These are the activations of a small network on made-up records, seen along a few directions, one row for each record.
Each row is followed by the record's values for the fields Z, L, B, M, Y, D, V.
Not every record has every field; a missing one is left out.
The largest differences between rows may come from other fields.
In the rows, 500 means zero.
Strong random noise was added to every row along 7 fixed directions; ignore it. To show where, here is one row again and again, with new noise each time:
[383 503 296 255 420 494 630 686 376 793 657 318 465 374 458 491 461 648
 577 245 441 608 543 313 383 422 655 544 584]
[309 593 712 712 415 569 424 388 413 540 463 469 480 589 432 603 606 465
 550 627 630 353 493 352 229 723 508 553 626]
[627 592 488 451 349 631 464 370 244 524 666 399 456 411 796 616 634 470
 514 360 274 658 512 668 463 413 494 433 498]
[651 488 463 442 723 486 644 408 533 392 427 606 506 679 400 528 328 480
 417 488 635 479 486 659 486 433 416 351 371]
[516 430 233 224 588 514 470 494 662 517 582 495 509 455 499 508 231 553
 544 331 646 534 484 595 490 314 519 408 488]
[717 467 449 473 413 508 485 589 442 523 562 552 665 351 300 616 321 415
 291 285 488 725 457 631 640 324 696 418 532]
[311 549 559 580 512 607 424 518 483 377 515 370 383 487 539 582 601 492
 469 570 597 214 463 351 258 555 510 495 670]
[570 587 527 559 621 427 571 357 497 509 482 474 400 539 645 488 442 539
 549 393 408 580 558 618 514 556 379 409 444]
[478 523 438 350 538 593 527 287 450 553 539 534 484 685 578 555 452 522
 646 532 643 485 505 591 300 505 397 444 410]

[479 562 780 714 410 454 572 295 338 778 437 684 640 671 232 569 493 470
 533 503 581 758 547 475 357 782 555 632 514] => Z: z2 / L: l1 / M: m1 / Y: y2 / V: v2
[624 394 535 524 712 251 555 592 797 352 377 627 440 422 425 354 367 535
 384 437 453 504 478 550 812 508 504 480 402] => Z: z2 / L: l2 / B: b2 / M: m2 / Y: y2 / D: d3 / V: v2
[374 466 428 491 304 611 225 471 620 537 532 528 653 460 495 524 427 431
 645 636 676 473 467 472 480 495 526 557 564] => L: l1 / B: b2 / M: m1 / Y: y1
[444 581 594 775 377 338 344 471 636 680 450 457 532 307 478 464 336 485
 604 361 433 668 595 472 636 680 539 532 614] => Z: z1 / L: l1 / M: m1 / Y: y1
[477 475 531 519 363 484 250 338 655 447 514 476 479 314 830 406 543 501
 660 493 296 663 516 670 696 547 446 587 486] => L: l2 / B: b2 / M: m1 / Y: y2 / D: d3 / V: v1
[777 539 429 405 585 471 796 555 269 539 490 530 577 661 467 494 504 490
 423 479 383 646 524 603 611 375 463 359 280] => L: l2 / B: b2 / M: m1 / Y: y2 / D: d1 / V: v2
[361 464 609 546 426 538 365 497 597 386 454 519 433 510 585 467 684 477
 565 719 569 249 437 415 447 596 471 583 499] => Z: z2 / L: l1 / B: b2 / M: m2 / Y: y2 / D: d3 / V: v2
[593 563 485 489 283 725 320 489 299 366 684 429 516 375 663 719 649 343
 376 491 438 438 443 587 393 343 579 417 614] => Z: z2 / L: l1 / M: m1 / Y: y2 / D: d1 / V: v2
[508 490 658 554 524 365 528 502 518 478 497 556 360 460 580 423 681 550
 500 497 359 482 470 450 555 624 492 571 479] => Z: z1 / L: l1 / B: b2 / M: m1 / Y: y2 / D: d3 / V: v2
[271 415 302 385 629 579 457 793 694 276 464 303 414 351 425 428 404 537
 409 512 628 132 474 301 421 363 557 508 686] => L: l1 / M: m2 / Y: y1
[489 570 258 288 322 502 506 616 337 787 726 345 506 378 646 502 514 574
 647 341 369 634 571 416 509 366 527 442 488] => L: l1 / B: b2 / M: m2 / Y: y2 / D: d1 / V: v2
[615 504 552 599 666 287 424 462 748 415 456 696 392 555 441 489 441 527
 458 484 560 461 419 581 692 526 430 422 432] => L: l1 / B: b2 / M: m1 / Y: y2 / D: d2 / V: v2
[501 464 490 597 260 532 180 599 638 410 532 494 651 256 487 546 431 361
 460 539 494 504 449 517 652 438 626 519 619] => L: l1 / B: b1 / M: m1 / Y: y1
[513 503 513 455 565 565 528 394 479 468 492 604 531 664 383 591 447 459
 458 550 696 438 455 531 327 500 496 445 498] => Z: z2 / L: l1 / M: m1 / Y: y2 / D: d1 / V: v2
[328 537 544 602 513 512 460 562 535 509 448 400 504 436 395 503 469 530
 468 474 549 444 493 374 413 562 574 544 676] => L: l2 / M: m2 / Y: y2 / D: d1 / V: v2
[473 554 475 424 409 538 431 348 444 621 652 481 382 442 720 551 533 532
 624 363 412 567 556 544 391 527 468 481 537] => Z: z2 / L: l1 / M: m2 / Y: y1
[661 421 488 320 702 447 788 478 476 496 411 668 501 677 324 419 426 549
 428 443 488 665 493 665 573 462 491 516 290] => L: l1 / M: m1 / Y: y2 / D: d3 / V: v1
[550 410 246 268 479 571 351 602 610 453 652 510 628 351 415 582 286 463
 391 368 644 538 437 569 530 208 592 428 574] => Z: z2 / L: l1 / B: b1 / M: m2 / Y: y2 / D: d1 / V: v2
[702 535 594 542 499 429 352 308 545 434 604 643 360 404 661 601 568 484
 424 289 365 647 415 739 626 465 495 451 512] => Z: z2 / L: l1 / M: m1 / Y: y2 / D: d2 / V: v1
[517 378 559 479 652 415 597 533 651 444 378 596 531 468 301 395 369 534
 391 397 513 629 483 530 597 525 591 611 506] => Z: z1 / L: l2 / M: m1 / Y: y2 / D: d3 / V: v1
[510 613 550 661 597 316 792 625 342 685 416 305 437 472 558 346 559 625
 520 369 165 687 659 394 650 616 431 514 461] => L: l2 / B: b2 / M: m2 / Y: y1
[327 404 498 467 325 554 297 596 646 501 516 490 527 318 414 479 494 486
 529 537 585 444 442 393 524 522 679 652 624] => Z: z2 / L: l2 / M: m1 / Y: y2 / D: d3 / V: v2
[520 468 375 237 505 707 597 451 300 436 554 484 515 709 609 531 632 494
 560 689 580 344 455 530 340 362 416 445 349] => L: l2 / B: b1 / M: m2 / Y: y1
[508 431 300 230 595 711 518 206 511 365 462 533 552 821 758 449 442 475
 765 797 681 367 545 738 389 397 176 419 222] => L: l2 / B: b2 / M: m2 / Y: y1
[438 488 434 599 448 552 492 760 486 479 447 384 656 438 286 529 408 445
 395 555 571 422 518 335 527 421 590 508 582] => L: l2 / B: b1 / M: m1 / Y: y1
[443 436 521 460 253 711 183 276 504 403 592 503 619 386 725 587 548 398
 590 584 509 579 463 656 431 475 524 597 595] => Z: z1 / L: l2 / B: b2 / M: m1 / Y: y1
[459 523 477 421 482 652 477 360 467 470 502 612 577 822 423 627 517 408
 608 801 866 247 441 484 236 504 412 399 385] => Z: z1 / L: l1 / B: b2 / M: m1 / Y: y2 / D: d1 / V: v2
[604 617 571 697 439 368 579 608 411 638 488 518 544 525 382 545 519 466
 455 510 455 548 529 398 597 567 552 424 466] => Z: z2 / L: l2 / B: b2 / M: m1 / Y: y2 / D: d1 / V: v2
[329 414 453 330 558 445 742 680 397 660 492 386 481 486 392 326 553 649
 559 458 428 535 566 260 393 551 556 681 520] => Z: z1 / L: l1 / B: b2 / M: m1 / Y: y1
[289 633 651 694 468 280 453 421 572 748 516 434 272 471 685 435 659 655
 746 441 396 466 551 257 421 818 433 593 596] => Z: z2 / L: l2 / B: b2 / M: m1 / Y: y2 / D: d2 / V: v2
[491 454 286 332 605 412 482 796 662 393 639 397 292 306 584 496 529 600
 391 350 473 266 404 350 566 292 595 419 600] => Z: z1 / L: l2 / B: b2 / M: m1 / Y: y2 / D: d2 / V: v2
[351 623 414 511 402 463 447 685 462 628 648 317 335 424 628 541 667 558
 598 518 488 241 525 235 388 494 499 436 586] => Z: z2 / L: l1 / B: b1 / M: m2 / Y: y2 / V: v2
[615 336 465 340 564 596 743 813 306 268 527 397 490 340 446 447 674 508
 155 433 267 508 448 463 599 273 686 588 550] => Z: z2 / L: l2 / B: b2 / M: m1 / Y: y2 / D: d3 / V: v2
[403 477 622 595 474 465 485 506 543 517 469 495 467 443 440 494 507 505
 511 491 504 457 515 403 457 630 554 580 568] => Z: z2 / L: l2 / M: m1 / Y: y1
[752 417 293 235 514 506 500 358 574 611 599 694 686 530 368 592 135 464
 482 277 653 819 481 795 593 284 563 370 373] => Z: z2 / L: l2 / M: m1 / Y: y2 / D: d1 / V: v2
[377 483 267 362 660 482 464 559 711 433 494 369 444 480 633 404 337 589
 625 478 587 381 534 444 485 408 401 450 524] => L: l2 / B: b2 / M: m1 / Y: y2 / D: d1 / V: v2
[444 487 406 545 477 371 397 510 719 540 444 443 518 387 603 337 344 526
 697 504 431 546 603 505 695 557 403 515 453] => L: l1 / B: b2 / M: m1 / Y: y1
[372 533 605 756 369 418 397 607 578 582 403 387 560 284 389 422 430 487
 524 440 388 590 577 369 609 663 600 631 660] => L: l1 / M: m1 / Y: y1
[404 511 373 569 653 356 494 675 713 430 458 254 373 258 676 338 396 609
 499 349 322 463 589 421 691 464 437 479 615] => L: l2 / B: b2 / M: m2 / Y: y1
[765 423 146 183 757 318 757 536 648 593 481 572 545 601 504 341 139 579
 574 349 507 667 600 681 776 285 348 310 201] => Z: z2 / L: l1 / B: b2 / M: m2 / Y: y1

Which values does each new row have?
[656 455 760 766 425 520 438 378 498 312 337 708 675 609 332 574 512 308
 373 727 581 471 453 596 562 623 506 491 435] => Z: z2 / L: l2 / B: b2 / M: m1 / Y: y1
[294 445 393 515 202 553 185 684 662 586 591 357 605 151 437 523 397 458
 567 431 560 478 487 310 507 480 726 622 770] => Z: z1 / L: l1 / M: m1 / Y: y1
[509 517 492 634 875 425 593 423 737 244 293 470 419 571 533 381 279 517
 430 500 527 423 570 669 608 516 270 394 467] => L: l1 / M: m2 / Y: y1
[381 562 611 708 530 530 497 448 470 425 386 374 489 542 611 442 586 492
 552 645 428 421 572 463 487 624 363 531 519] => L: l2 / B: b2 / M: m2 / Y: y1
[458 541 564 544 617 582 598 388 383 412 477 443 380 606 657 483 614 516
 496 552 429 438 565 515 362 566 379 529 517] => Z: z2 / L: l1 / M: m1 / Y: y1
[411 545 739 797 450 582 513 462 370 473 322 534 665 694 272 541 579 392
 469 796 651 389 500 367 378 694 480 566 523] => L: l2 / B: b2 / M: m1 / Y: y1
[479 537 475 431 428 608 554 364 334 578 508 492 564 677 613 485 588 485
 667 665 521 506 555 550 392 526 349 492 366] => L: l1 / B: b2 / M: m2 / Y: y1
[207 448 459 348 310 739 522 688 281 589 530 402 617 613 291 557 688 511
 545 737 710 252 430 170 171 491 649 637 579] => L: l2 / B: b2 / M: m2 / Y: y1
[398 547 601 724 406 497 436 645 472 507 463 359 513 295 419 512 510 478
 390 422 371 551 529 386 558 574 641 580 709] => L: l2 / M: m1 / Y: y1
[456 462 503 479 480 386 605 466 540 743 401 617 639 676 291 428 361 543
 683 576 658 583 545 399 474 648 496 558 364] => Z: z1 / L: l2 / B: b2 / M: m1 / Y: y1
[365 614 692 850 196 461 219 510 491 657 531 408 610 290 459 602 554 433
 526 483 433 635 521 359 520 676 639 597 739] => L: l2 / B: b2 / M: m1 / Y: y2 / D: d1 / V: v2
[538 532 559 537 261 650 417 451 272 551 563 418 618 373 586 566 601 431
 487 452 320 710 508 595 525 472 592 566 559] => L: l2 / M: m2 / Y: y1
[665 440 533 510 604 329 627 766 528 394 494 574 453 374 334 445 524 501
 222 383 366 513 451 451 722 424 632 474 520] => Z: z2 / L: l1 / B: b2 / M: m1 / Y: y2 / D: d3 / V: v2
[531 459 426 547 416 576 339 459 612 509 436 628 797 593 266 575 226 364
 518 637 791 557 496 583 538 432 500 458 456] => L: l1 / B: b2 / M: m1 / Y: y1
[684 489 500 455 579 404 791 540 358 576 458 538 520 612 440 462 493 520
 453 462 386 587 568 527 582 493 462 432 322] => Z: z2 / L: l2 / B: b2 / M: m2 / Y: y1
[576 619 644 634 723 527 907 571 161 437 366 405 415 713 415 490 678 540
 308 523 340 454 545 451 393 547 419 434 434] => L: l2 / M: m2 / Y: y2 / D: d1 / V: v2
[270 547 274 397 510 533 350 453 685 642 552 403 496 476 578 463 277 571
 737 441 668 493 572 455 389 488 420 493 588] => L: l1 / M: m1 / Y: y2 / D: d1 / V: v2
[369 525 472 785 420 346 191 581 861 546 437 371 594  89 437 422 134 474
 510 257 440 698 608 517 774 561 576 547 768] => L: l1 / M: m2 / Y: y1
[329 496 484 407 731 636 538 480 452 200 547 324 237 535 804 467 738 577
 460 596 476 137 465 425 235 445 336 497 598] => Z: z1 / L: l1 / B: b2 / M: m2 / Y: y2 / V: v2
[617 521 356 469 390 551 512 551 413 511 528 410 569 437 696 440 496 459
 591 515 307 609 577 593 666 390 415 454 392] => L: l1 / B: b2 / M: m1 / Y: y1
